B =
[[171 131 150  62 163 101  55 181 186]
 [157 153 143 133 165 145 121 156 165]
 [157 104 145   9 150  91  29 190 197]
 [155 126 146  81 122 111  82 153 179]
 [161 144 154 155 155 136 145 154 137]
 [164 135 147 115 155 127  90 126 182]
 [177 121 147  87 144 108  74 165 169]
 [154 146 162 128 162 119 110 152 178]
 [190 107 138  55 154  68  26 184 186]
 [176 123 146  70 157 117  52 175 182]
 [164 109 147  69 159 105  39 176 204]
 [162 120 175  76 153 109  66 179 180]
 [166 152 145  99 154 108  93 138 179]
 [160 125 132  77 154 112  72 175 174]
 [157 123 137 101 154 105  82 157 181]
 [177 124 150  38 150 103  38 167 196]]
B[-16,0] -> 171
B[5,7] -> 126
B[-11,8] -> 182
B[:, -8] -> [131, 153, 104, 126, 144, 135, 121, 146, 107, 123, 109, 120, 152, 125, 123, 124]
B[13] -> [160, 125, 132, 77, 154, 112, 72, 175, 174]
B[:, -4] -> [101, 145, 91, 111, 136, 127, 108, 119, 68, 117, 105, 109, 108, 112, 105, 103]
B[1,0] -> 157
B[-13,7] -> 153
B[5,-7] -> 147
B[-5] -> [162, 120, 175, 76, 153, 109, 66, 179, 180]
B[-7,-6] -> 70
B[-4,2] -> 145
B[-3,8] -> 174
B[0,-7] -> 150
B[-4,5] -> 108
B[-6] -> [164, 109, 147, 69, 159, 105, 39, 176, 204]
B[3,0] -> 155
B[-13,2] -> 146
B[-4,3] -> 99
B[:, 0] -> [171, 157, 157, 155, 161, 164, 177, 154, 190, 176, 164, 162, 166, 160, 157, 177]
B[:, 3] -> [62, 133, 9, 81, 155, 115, 87, 128, 55, 70, 69, 76, 99, 77, 101, 38]
B[9,5] -> 117
B[-5,-6] -> 76
B[-16,-8] -> 131
B[-8,-5] -> 154
B[14,7] -> 157
B[-6,-8] -> 109
B[-10,3] -> 87
B[-2,1] -> 123
B[-12,0] -> 161
B[-14,2] -> 145
B[-16,-2] -> 181
B[9,6] -> 52
B[2,-6] -> 9
B[-8] -> [190, 107, 138, 55, 154, 68, 26, 184, 186]
B[-6,3] -> 69
B[-16] -> [171, 131, 150, 62, 163, 101, 55, 181, 186]

a =
[[-23  -3  20  43 -20  -9  -6  12 -29  24  28  38  35  26]
 [-23  13  -3 -59   3  29 -28  27  14  -8  44   6  18  48]
 [ 54  13   2 -25 -58 -45  10  23 -11 -21 -68  37  27  -6]]
Rows and columns are counted from 0.
(0, 0) -> -23
(2, 4) -> -58
(2, 0) -> 54
(1, 1) -> 13
(2, 9) -> -21
(0, 1) -> -3
(1, 7) -> 27
(2, 7) -> 23
(2, 1) -> 13
(1, 4) -> 3
(2, 12) -> 27
(0, 4) -> -20
(1, 0) -> -23
(2, 13) -> -6
(1, 12) -> 18

data =
[[4, -41, 11, 53],
 [30, -65, 5, 16],
 [1, 1, 0, 1],
 [-29, -5, 1, -4],
 [28, 15, -4, -39],
 [6, -9, 13, 35],
 [4, -46, -48, 35],
 [-26, -57, 9, 23],
 [-9, -7, -27, -25],
 [23, 18, -23, 25],
 [35, 9, -31, -4],
 [-11, -48, -9, -3],
 [4, 15, -66, -25],
 [-1, 0, 0, 0],
 [4, 6, 12, -19],
 [0, -21, -34, 32]]
data[0,0] => 4
data[15,2] => -34
data[11,3] => -3
data[10] => [35, 9, -31, -4]
data[9,1] => 18
data[12,1] => 15
data[3] => [-29, -5, 1, -4]
data[5,2] => 13
data[11,1] => -48
data[4,2] => -4
data[15,3] => 32
data[4,3] => -39
data[2,0] => 1
data[2,2] => 0
data[11,2] => -9
data[12,3] => -25
data[:, 2] => [11, 5, 0, 1, -4, 13, -48, 9, -27, -23, -31, -9, -66, 0, 12, -34]
data[5,0] => 6
data[13,2] => 0
data[8,1] => -7
data[7,2] => 9
data[9,3] => 25
data[11,0] => -11
data[10,2] => -31
data[10,1] => 9
data[3,1] => -5
data[7,3] => 23
data[3,0] => -29
data[1,1] => -65
data[3,2] => 1
data[6,1] => -46

x =
[[ 19  11 -12  70   9  50]
 [ 17  16  -4   6 -72   2]
 [  6  -7  13 -24  58  37]
 [ 33  21  11 -16   3  38]
 [ 10   3   8 -19   6 -29]
 [ 15 -12  11  10 -24 -17]
 [ -2   3 -18 -14 -33  15]
 [-27  10   5  -7  26  38]
 [-10 -32  -2  18  24  20]
 [-15 -37  15  -1 -67 -53]
 [-17  -2 -34 -31  20   2]
 [ -7 -15  -4 -11  71  -6]
 [-10   8 -25  35 -13   9]]
x[-13][-6] => 19
x[-5][0] => -10
x[8] => [-10, -32, -2, 18, 24, 20]
x[-12][5] => 2
x[-3] => [-17, -2, -34, -31, 20, 2]
x[8][-5] => -32
x[3][-5] => 21
x[-8][2] => 11
x[-9][-2] => 6
x[:, -2] => [9, -72, 58, 3, 6, -24, -33, 26, 24, -67, 20, 71, -13]
x[9][2] => 15
x[12][-6] => -10
x[:, 5] => [50, 2, 37, 38, -29, -17, 15, 38, 20, -53, 2, -6, 9]
x[-4] => [-15, -37, 15, -1, -67, -53]
x[1][2] => -4
x[-11][2] => 13
x[-11][5] => 37
x[-13][-3] => 70
x[-5][5] => 20
x[-7][3] => -14
x[:, 2] => [-12, -4, 13, 11, 8, 11, -18, 5, -2, 15, -34, -4, -25]
x[-6][1] => 10
x[-3][0] => -17
x[:, -5] => [11, 16, -7, 21, 3, -12, 3, 10, -32, -37, -2, -15, 8]
x[-2][5] => -6
x[8][2] => -2
x[4][1] => 3
x[7][0] => -27
x[:, 0] => [19, 17, 6, 33, 10, 15, -2, -27, -10, -15, -17, -7, -10]
x[-7] => [-2, 3, -18, -14, -33, 15]
x[-1] => [-10, 8, -25, 35, -13, 9]

W = [-1.63, -1.36, 0.89, 1.25, 0.51, 0.65, -0.89, -0.04, -1.03, -2.15, 0.11, 0.85]
W[-12]	-1.63
W[-4]	-1.03
W[2]	0.89
W[3]	1.25
W[-8]	0.51
W[-1]	0.85

A =
[[ 0.15 -0.01  0.14 -0.04 -0.02]
 [ 0.01  0.01  0.07  0.01  0.03]
 [ 0.16  0.01  0.13 -0.04 -0.05]
 [-0.05  0.01  0.01  0.09 -0.13]
 [-0.03  0.01  0.05  0.01  0.11]]
Rows and columns are counted from 0.
(0, 0) = 0.15
(1, 0) = 0.01
(1, 2) = 0.07
(4, 4) = 0.11
(2, 1) = 0.01
(0, 1) = -0.01
(4, 0) = -0.03
(4, 2) = 0.05
(4, 3) = 0.01
(0, 2) = 0.14
(2, 0) = 0.16
(2, 3) = -0.04
(4, 1) = 0.01
(1, 4) = 0.03
